Each row below holds a small network's activations on one input, seen along a few directions.
In each table, some parts of the input vary, and every possible input appears once, in random order.
A made-up example of a description, with smaller parts first: values(3) and (point or ring(9) or (ring(5) and line(6))).
Shared parts are said once, and a part with two or three values counts as separate values.
In the rows, 128 means zero.

A family of inputs:
R1: [ 99 115 105 185 108 102 130  97 127 121 128 132 128 123 124 105]
R2: [102 119  96 172 113 103 124 100 121 121 124 131 121 126 138 117]
R3: [109 118 103 181 110 102 128  99 125 115 125 131 123 124 130 109]
R4: [162 134 166  10 184 191 118 194 163 141 130 107 148 131 114 185]
R5: [102 112 106 189 100  94 124  92 123 121 125 139 131 130 125 104]
R6: [125 142 130 175 107 112 138 111 102 129 129 143 117 127 140  89]
R7: [117 127 119 156 110  93 131 109 132 119 111 128 110 123 132  99]
R8: [114 120 104 188  98 110 133  99 106 124 144 143 128 131 133 104]
R9: [151 126 132  24 183 201 110 181 159 135 152 112 166 127 115 214]
R10: [108 123 126 175 102  89 138 105 126 127 111 125 116 126 123  88]
R11: [141 118 131  24 184 190 108 185 173 131 139 102 167 124 111 214]
R12: [122 134 135 182  94 105 137  97 103 133 127 149 119 132 131  84]
R13: [113 129 124 171 109  90 133 110 131 124 110 128 116 126 134  88]
R14: [148 121 150  13 182 183 110 189 176 136 127 100 156 127 111 198]
R15: [157 120 133  26 180 201 111 183 156 129 151 119 167 131 122 218]
R16: [149 112 130  26 181 191 107 184 171 124 137 111 168 128 118 219]
R17: [133 139 145 164 108 100 140 114 118 127 115 134 105 128 132  81]
R18: [119 135 132 177 103 114 142 106 102 131 133 140 115 129 129  86]
R19: [165 128 153  19 180 201 115 192 150 132 141 119 156 134 123 201]
R20: [155 118 150  18 181 185 113 192 175 129 124 108 156 129 118 203]
R21: [128 142 137 156 111 102 141 116 114 132 113 134 100 132 141  88]
R22: [133 138 130 159 112 114 135 109 100 124 129 139 104 125 138 104]
R23: [116 132 101 164 114 113 130 100 103 123 144 139 117 128 138 116]
R24: [118 127 104 181 108 116 131  99 111 120 142 141 124 127 136 109]
R25: [160 134 155  17 181 200 115 190 150 140 144 110 155 129 117 197]
R26: [115 131 124 155 114  88 132 107 124 126 112 123 104 125 132 101]
R27: [122 137 146 167 103  96 144 109 113 136 116 134 108 128 126  78]
R28: [110 125 130 178  97  78 131  97 118 133 107 129 120 127 123  87]
R29: [111 131  97 173 110 115 132 101 102 126 138 139 121 129 142 116]
R30: [137 138 141 152 113 103 140 115 112 126 113 130  95 130 136  93]
R31: [104 123 103 165 113  96 125 101 120 119 127 129 119 121 129 118]
R32: [170 128 166  14 181 192 119 195 160 135 127 113 149 133 121 192]
R33: [129 135 123 161 108 116 138 109 105 124 135 143 110 127 139  99]
R34: [110 127 107 191  99 103 132  90  96 130 138 142 131 130 130 102]
R35: [128 139 146 173  99  90 142 105 108 136 113 136 110 132 127  75]
Q: Changing only one part turns R11 into R4. The same change can be made to R16. Which row results?
A: R32
Q: What is each input in this table made of?
A: ring(5) and (values(2) or line(5))
Q: Which other rows agree with R34 in the ring(5) part? List them by row number.
A: R8, R9, R15, R23, R24, R29
Q: Which other rows does R18 become when the ring(5) part takes its other values? List them by row number.
A: R1, R8, R10, R27

A family of inputs:
R36: [139 125 117  79 158 174 117 147 133 126 152 123 150 124 123 185]
R37: [133 126 130  83 154 149 121 149 149 129 133 121 145 127 117 163]
R38: [141 117 120  79 159 168 114 160 150 119 135 124 149 127 132 181]
R39: [ 95 132  99 197  92  64 133  75 101 126 114 135 100 122 140  81]
R40: [121 127 115 212  87  95 140  82  93 121 133 151 110 128 138  73]
R41: [124 124 113 204  97 130 133 100 100 128 147 156 145 134 134 101]
R42: [135 115 135  82 150 142 116 161 165 122 115 116 144 128 125 163]
R43: [138 128 107  76 157 187 117 145 127 130 166 128 151 127 130 191]
R44: [197 188 244  55 135 138 161 177  94 163 100 129  70 145 134  60]
R45: [127 117 149 100 142 120 124 149 166 132 100 105 137 128 108 135]
R46: [124 114 154  98 140 122 125 149 171 132 102 105 132 129 106 129]
R47: [113 133 113 208  90 111 139  83  87 131 147 154 125 129 133  86]
R48: [ 86 123  98 197  96  54 131  90 132 112 105 119  93 120 139  76]
R49: [132 116 140  93 144 130 121 148 162 133 109 111 142 132 113 149]
R50: [110 132 112 206  87  74 142  83  95 118 121 141  96 126 138  81]
R51: [133 132 100  79 160 189 116 152 122 127 169 130 159 122 137 197]
Q: What is each input in this table made of?
A: point or line(6) or line(9)

A family of inputs:
R52: [113 113  72 141 138 154 119 109 127 113 162 148 164 120 137 189]
R53: [140 143 127  77 146 139 125 125 123 124 149 135  83 133 139 128]
R54: [157 148 169 169 105 100 138 137 114 125 102 138 108 134 141  54]
R55: [ 89  97 119 134 132  78 115 117 180 115  78  96 114 124 109 119]
R56: [115 108  94 114 138 109 107 137 124 106 103  97 141 112 126 200]
R57: [180 123 196   9 173 193 120 221 174 153 112 101 183 138 102 194]
R58: [106 107 124 178 100  63 121  92 156 129 110 124 132 127 102  97]
R59: [122 152 170 115 130 106 145 144 118 138  72 114  88 129 144  80]
R60: [139 152 138 167 104 157 146 111  79 146 181 149 117 135 127  78]
R61: [ 96 112  87 190 106 137 134  95 123 132 162 142 159 126 124 126]
R62: [150 152 113 114 135 172 139 122  90 127 177 165 119 131 157 143]
Q: What is each input in this table made of?
A: point or (values(2) and ring(5))

A family of inputs:
R63: [131 170 142 217  78  90 161  77  47 133 134 165  69 130 157  30]
R64: [159 138 197  27 165 163 132 189 162 156 111 100 141 132  99 154]
R65: [ 69 101  61 209  99  47 113  69 144 103 108 121 116 115 132 110]
R66: [161 148 186  12 173 156 126 190 154 142 106  97 108 131 120 147]
R67: [144 110 107  71 166 210 109 163 144 127 167 138 193 131 123 224]
R68: [175 145 224  97 123 116 150 167 143 146  80 119  89 147 121  53]
R69: [ 87  90  52 167 126 148 107 107 138 116 166 126 189 118 117 194]
R70: [ 74  93  79 223  92  55 114  71 152 115 108 124 146 119 113 108]
R71: [179 156 212  81 131 100 148 162 137 130  74 121  55 142 142  54]
R72: [ 83  99  30 151 136 148 104 102 126 104 169 131 163 115 140 202]
R73: [131 163 155 227  70  97 162  80  56 151 139 164 103 133 138  30]
R74: [142 123  91  53 177 206 110 159 135 115 175 130 162 122 135 230]
Q: What is each input in this table made of?
A: values(2) and ring(6)
Q: Changing only the values(2) part turns R67 into R74. The same change can be made to R64. Which row results?
A: R66

A family of inputs:
R75: [125 120 121 119 136 141 122 135 137 126 133 123 142 127 122 148]
R76: [131 123 118 112 136 145 121 133 129 127 140 130 139 129 128 153]
R77: [137 129 141 109 137 140 130 142 134 129 126 123 127 129 124 133]
R78: [125 122 121 121 135 133 121 133 140 126 127 125 141 126 125 144]
R79: [139 136 139 101 137 143 130 143 128 133 134 127 125 130 130 134]
R80: [135 130 144 104 137 130 131 142 137 129 116 119 119 129 126 129]
R81: [136 133 144 110 136 130 129 141 137 131 119 124 129 128 126 127]
R82: [146 136 145 100 139 147 128 144 125 133 133 130 129 131 127 137]
R83: [101 126 104 217  86  77 135  77 100 122 124 142 110 126 136  77]
R84: [122 120 121 116 135 130 121 133 141 127 127 120 136 126 123 144]
R85: [127 127 116 115 140 145 122 134 132 126 139 128 142 125 128 152]
R86: [113 135 124 212  83  75 144  81  96 127 119 145  97 129 139  58]
Q: Changing only one part turns R79 into R85. The same change can be made to R86. Which row results?
A: R83
Q: What is each input in this table made of?
A: values(2) and (point or line(5))
Q: Which other rows does R76 become when the values(2) part takes its other values? List them by row number.
A: R82

A family of inputs:
R87: [115 125 109 133 125 105 121 120 130 118 107 120 106 129 141 130]
R88: [168 135 181  55 156 161 133 182 148 141 118 114 142 131 106 152]
R89: [121 128 104 117 141 145 110 125 132 124 138 132 150 126 134 147]
R90: [161 136 168  36 163 164 124 180 151 136 119 110 128 135 134 145]
R91: [114 118 118 130 128 126 122 123 144 130 136 129 143 133 118 142]
R92: [125 134 140 150 118 103 131 119 132 136 118 134 126 123 130 108]
R93: [165 134 178  47 164 165 126 180 155 144 118 114 134 134 123 147]
R94: [121 114 136 152 115 112 129 120 143 133 102 121 134 131 119 119]
R95: [131 133 148 164 103 116 144 121  99 134 126 148 115 137 134  87]
R96: [138 131 155 165 102 118 149 113  98 135 123 145 119 134 124  87]
R97: [118 108 127 148 120 119 119 124 146 124 118 118 141 127 111 125]
R98: [126 117 126 132 128 125 130 116 143 131 135 128 146 127 106 141]
R99: [145 119 122 135 131 162 125 134 129 130 151 136 164 123 116 163]
R100: [118 119 106 121 129 123 124 122 140 124 137 128 131 128 129 142]
R101: [107 115 106 135 127 118 125 127 146 117 123 116 123 124 132 126]
R102: [110 110 119 144 126 117 126 129 147 122 123 120 133 123 118 127]
R103: [121 139 126 141 116 100 137 123 124 129 122 128 117 120 138 108]
R104: [114 119 114 137 123 105 133 123 139 122 107 120 119 129 136 117]
R105: [107 119 100 126 135 114 119 120 132 109 124 115 110 122 133 137]
R106: [134 128  98 114 145 158 116 129 115 111 155 133 138 127 139 172]
R107: [131 148 126 148 116 112 130 113 102 126 133 131  93 126 139  98]
R108: [125 130 144 150 112 102 136 118 121 136 117 128 133 125 115 107]
R109: [134 145 130 151 106 111 144 117  86 122 131 145  91 130 146  99]
R110: [139 125 104 123 139 162 124 134 131 121 155 137 149 122 139 163]
R111: [128 145 131 153 113 117 131 115 116 132 129 131 108 133 139  85]
R112: [120 120 122 129 132 147 119 127 126 136 138 128 165 127 110 149]
R113: [121 143 119 135 119  98 133 119 110 125 124 127 102 118 140 121]
R114: [137 138 152 163 111 118 138 109 116 137 126 132 121 128 115  88]
R115: [121 139 142 161 113 122 138 115 117 144 129 131 115 133 128  88]
R116: [116 118 129 146 125 107 125 123 146 125 103 124 131 134 126 116]
R117: [139 119 113 129 140 161 119 133 132 127 150 141 158 128 126 160]
R118: [113 122 115 128 134 149 116 132 130 136 140 132 159 128 122 151]
R119: [117 122 100 114 131 122 119 118 126 118 139 126 117 126 132 154]
R120: [136 141 137 154 110 115 150 115 102 126 128 147 104 131 143  85]
R121: [114 129  98 110 145 147 115 119 117 123 142 128 133 123 138 161]
R122: [160 142 163  34 170 160 129 174 139 126 122 112 111 128 128 161]
Q: What is each input in this table made of?
A: line(4) and (point or line(8))
Q: Changing only the line(4) part turns R120 into R109. The same change can be made to R89. Which row results?
A: R121
Q: Which other rows does R114 become when the line(8) part takes its other values? List them by row number.
A: R94, R96, R97, R98, R99, R108, R112

A family of inputs:
R123: [137 136 117 120 133 159 127 129 105 131 159 140 141 127 133 152]
R124: [ 94 112  88 240  76  75 135  67 102 117 132 147 118 127 134  81]
R125: [118 109 111  97 149 146 112 142 161 127 132 114 161 125 114 176]
R126: [136 123 127 100 146 166 119 143 134 134 145 132 160 130 119 168]
R127: [108 115  96 113 144 130 114 128 148 119 133 116 146 118 124 169]
R128: [139 144 143 119 129 123 137 134 118 127 120 129 102 129 140 106]
R129: [135 123 156  86 143 128 126 156 160 135 102 109 129 131 116 133]
R130: [155 150 162 110 127 140 140 139 105 139 132 137 112 133 132 110]
R131: [155 139 169  94 140 147 133 157 134 139 120 126 131 134 122 123]
R132: [121 130  95 135 135 144 123 124 119 115 150 131 132 121 140 145]
R133: [128 129 142  99 137 111 126 139 145 128 103 112 112 127 126 127]
R134: [108 125 128 223  77  67 144  78 104 125 108 144  93 134 134  46]
Q: Changing only one part turns R131 into R126. The same change can be made to R129. Which row results?
A: R125
Q: What is each input in this table made of?
A: values(2) and (point or ring(5))

A family of inputs:
R135: [ 77  74  22 112 157 138  90 118 176  86 141 114 170 109 132 239]
R136: [125 126  95 175 106 128 136 110 111 121 145 146 123 126 149 109]
R137: [144 114 150  54 160 147 127 190 193 128 108 112 155 133 108 160]
R138: [162 151 126  82 149 191 130 156  94 124 162 153 114 138 156 153]
R139: [154 171 151  32 156 148 138 155 107 111 130 112  73 127 141 141]
R140: [141 135 175  53 152 108 121 155 165 146  86  94 100 133 114 115]
R141: [116 132 141 158 111  89 131 102 126 135 114 123 116 126 116  95]
R142: [141 120 164 101 151 175 124 152 151 160 139 117 197 131  88 158]
R143: [153 112 153 107 140 176 130 167 163 150 133 137 196 137 104 162]
R144: [111 139 107 169 116 113 131  98  98 132 139 136 124 128 130 108]
R145: [124 125 125 168 109 110 123 111 123 122 120 141 123 131 144  99]
R146: [131 125 154  47 162 141 124 182 186 144 115 102 154 127 100 160]
R147: [131 109 142 162 102  87 140 124 144 129  97 126 112 133 125  95]
R148: [120 119 133 166 111 105 138 113 128 123 107 136 117 131 141  97]
R149: [153 131 151 113 131 194 125 142  90 149 166 141 174 133 101 160]
R150: [107 136 103 169 112 123 138  99  97 132 154 134 117 117 144 115]
R151: [106 135 125 159 108 109 123 104 110 133 126 128 118 126 131  98]
R152: [166 119 156 117 134 189 134 145 104 143 165 158 175 137 118 168]
R153: [109 143 116 161 108 106 129  99 107 128 137 132 119 128 131 104]
R154: [122 126 102 179 115 132 133 104 107 117 150 147 119 126 149 113]
R155: [131 121 146 169 110  93 134 122 136 116  97 121 119 129 125  95]
R156: [154 165 131  79 154 180 127 155  80 130 169 138 114 125 147 155]
R157: [152 124 171  60 151 115 121 165 173 133  76 107 102 138 124 115]
R158: [118 130 146 157 107  81 137 113 127 130 104 116 113 119 111  96]
R159: [122 122 146 157 107  82 131 110 134 143 106 115 111 130 110  94]
R160: [172 157 148  44 160 153 134 159 121 109 122 125  74 131 159 139]
R161: [114 137  97 168 108 120 135 101 101 135 151 133 123 119 140 110]
R162: [ 68  86  19 108 158 130  85 112 168 101 150 103 167 106 122 242]
R163: [123 127 108 175 118 116 131 106 107 117 135 152 124 128 139 107]
R164: [104 131 138 160 115 105 130 102 116 133 118 122 114 126 125  95]
R165: [121 132 116 168 105 112 132 110 118 112 132 141 122 134 144 102]
R166: [126 121 139 168 111 103 131 113 135 124 104 135 116 133 128  95]
Q: What is each input in this table made of?
A: values(2) and (point or ring(6) or line(9))
Q: Changing only the values(2) part turns R152 into R149. The same change can be made to R155. Which row results?
A: R158
Q: Which other rows does R166 become when the values(2) part takes its other values? List them by row number.
A: R141
